Here are a small network's activations along a few directions, averaged over the inputs that share one value of a field.
Values that are neighbours, or in one group, have similar rows; names and order tell nothing.
Strong random noise was added to every row along 2 fixed directions; ignore it. To show where, here is one row again and again, with new noise each time:
[ 289 -385 -326 -430  -51  346 -116  -43 -656  285 -253   23  154  -76
   29  -12]
[ 268 -294 -221 -279   -1  271  -83  -32 -627  196 -223   36  173  -72
   15    4]
[ 155   68  322   54  206  -38   78  -41 -191 -115 -116  -29   40 -186
   26   95]
[ 199 -123  100 -250  102  119    7  -62 -261   68 -178  -53    7 -190
   52   62]


Values of DUM:
garid: [ 297 -452 -390 -390 -210  262   -9 -103 -401  271 -331 -132  385  311
   90 -192]
bep: [-131  -55  383 -214  281   22  305  411  544 -174  609   32 -373 -295
  -87  210]
finen: [-276  374  401 -112   82 -320   76 -396  883   51 -171 -198 -387 -265
  320  -36]
tipo: [-134   61  185 -213  -39 -130 -120  135  870 -370  500  -49 -768 -122
   61  171]
nepa: [-224  130  111  387  138 -328  -93   41  175 -304  441  223 -196   90
 -214 -196]
fenet: [-208  246  -29  446  -32 -293  146 -172 -171  -17 -175  -18  357  244
  124  -43]
dilu: [ 168  -97   30  -22  167  175  164  319   34   56  290  134  -69 -111
 -141  137]
zal: [  19   59  468 -334   32  -19  185  262  367 -104  127 -109 -270 -425
  -24  156]
lar: [ 114  -69  316 -324   46   80  134  -85  246  232 -194 -195 -230 -271
  -34  263]
feba: [-437  276  152 -435  -55    3 -201 -300  950 -127  -10 -306 -470 -123
  209 -176]
levu: [  77  426  462  619  301 -193  122  149 -228 -206  -39  181  224 -170
 -126  374]
gifo: [-220  138 -135 -205 -152  -54 -237 -156  630  -70   84 -198 -290   29
   -4 -165]
zos: [-300  295  124  623  -21 -286 -164  -84  378 -198  -77 -152  150  110
  119 -179]
kul: [-165   67 -271  207   70 -130 -177  -26   51 -133  271  114 -140  407
  -54 -125]
zitu: [  93 -335 -328 -634 -374  169  146 -250  290  606 -318 -225 -154   67
  141  -60]
gomig: [ -12  407  543  594   -1 -350  339   92  -18 -339  -83   69  308   20
  -92   89]
The values of DUM form a line.
Going along DUM from tipo by way of its neighbour nepa, in what order are bep, lar, feba, zos, gomig met? -> feba, zos, gomig, lar, bep
List every value one step from zal, in the order listed. -> dilu, levu
List every value one step from zitu, in the order listed. -> garid, fenet

Values of MISE:
niri: [-265   15 -306  117  -62  -77 -278 -129  117   95   87   88  -10  110
   41 -183]
fofas: [ 248 -183  214 -482  -13   52  106   58   73   63  -21 -186 -233 -178
   37  175]
pav: [ -36   43 -246  414  -21  -81 -112   27 -464  -16   37  171  314  251
 -104  -73]
soke: [   3   -4  151 -542   26  109  121  -32  373  263 -181 -218 -194 -324
   19   91]
les: [ 119  216  356  448  304 -111  284  157 -240 -143  -18   59  323 -165
  -89  148]
nosad: [ -19  -93 -472 -145 -156  156 -145    7 -433   12 -112   61  104  243
 -131 -151]
vokat: [-496  518   97  880  180 -375 -247 -110  315 -609  375  149  -76  278
    3 -179]
zuf: [ 329  174  900  225  192 -200  575  213  279 -329   29  -34  -82 -222
  -59  304]
fofov: [ -81   36  281  -30  -45  -81   -9 -165  575    9   28 -121 -235 -112
  252   25]
The values of MISE form 3 separate groups.
Which other values are in the same group as vokat? Give them in the order they are listed. -> niri
Which other values are in the same group as nosad? Give them in the order they are listed. -> pav, fofov

Values of LERUP:
rep: [  12  502  741  -38  109 -368    4 -188  707   -8 -292 -386 -159 -256
   90  219]
luv: [ 315 -253 -360 -190 -103  440  -16  422 -728  145   51  202  116   42
 -221   94]
mavup: [-277  243 -243  549 -177 -104 -218  -45  -63  -95  -30  145  255  364
   12 -233]
vetad: [  24 -353 -435 -663   43  411  180  125   91  587  163  342  153 -399
  179   95]
gev: [ -55  279  820  280  124 -357  423  169  150 -358  -71   49 -111 -308
  -96  394]
fofiz: [-177 -312   97 -939   50   75  -41 -101  967  -88  230 -191 -896 -333
   34  139]
vazus: [ 127  -73  384 -354   30 -186  255 -186  422    1 -310 -282  -61 -122
  169   93]
lig: [-298  -44 -633  -51 -106   14 -263 -224  218   79   63  199 -135  298
   11 -475]
sefek: [-127 -142  125 -280   45  -43 -252  -64  686 -175  551  -72 -770   39
   97  -57]
nipo: [-106  -61 -544  295 -167   22 -369 -159 -401   97 -165 -107  278  220
  133 -202]
mibom: [ -99  569  745  700  335 -455  104 -113  516 -365 -143 -305  161   19
   47    8]
voleb: [-174  204  177  389 -114  -57 -129 -301 -173 -187 -278   55  234  -97
  242 -213]
ganuz: [  -6 -175 -111  -89  165   62 -103  278 -237 -117  306  129  -78   82
 -197  -56]
fud: [  19  349  531 -125  266  -72  307  117  580 -425  455 -204 -559 -237
   32  297]
duni: [ 272  134  305  553  107 -114  290  143 -433   59  -60    2  461   11
 -312   90]
vife: [ 191 -254   -4 -837 -198  155  251 -167  125  531 -344 -300 -205 -193
  127  126]
The values of LERUP form a line.
List every value one step from luv, in the order listed. -> vetad, fud
List every value one step from fofiz, in the order listed. -> sefek, ganuz
List every value one step from nipo, in the order listed. -> mavup, voleb
List every value one step from vazus, in the order listed. -> rep, vife
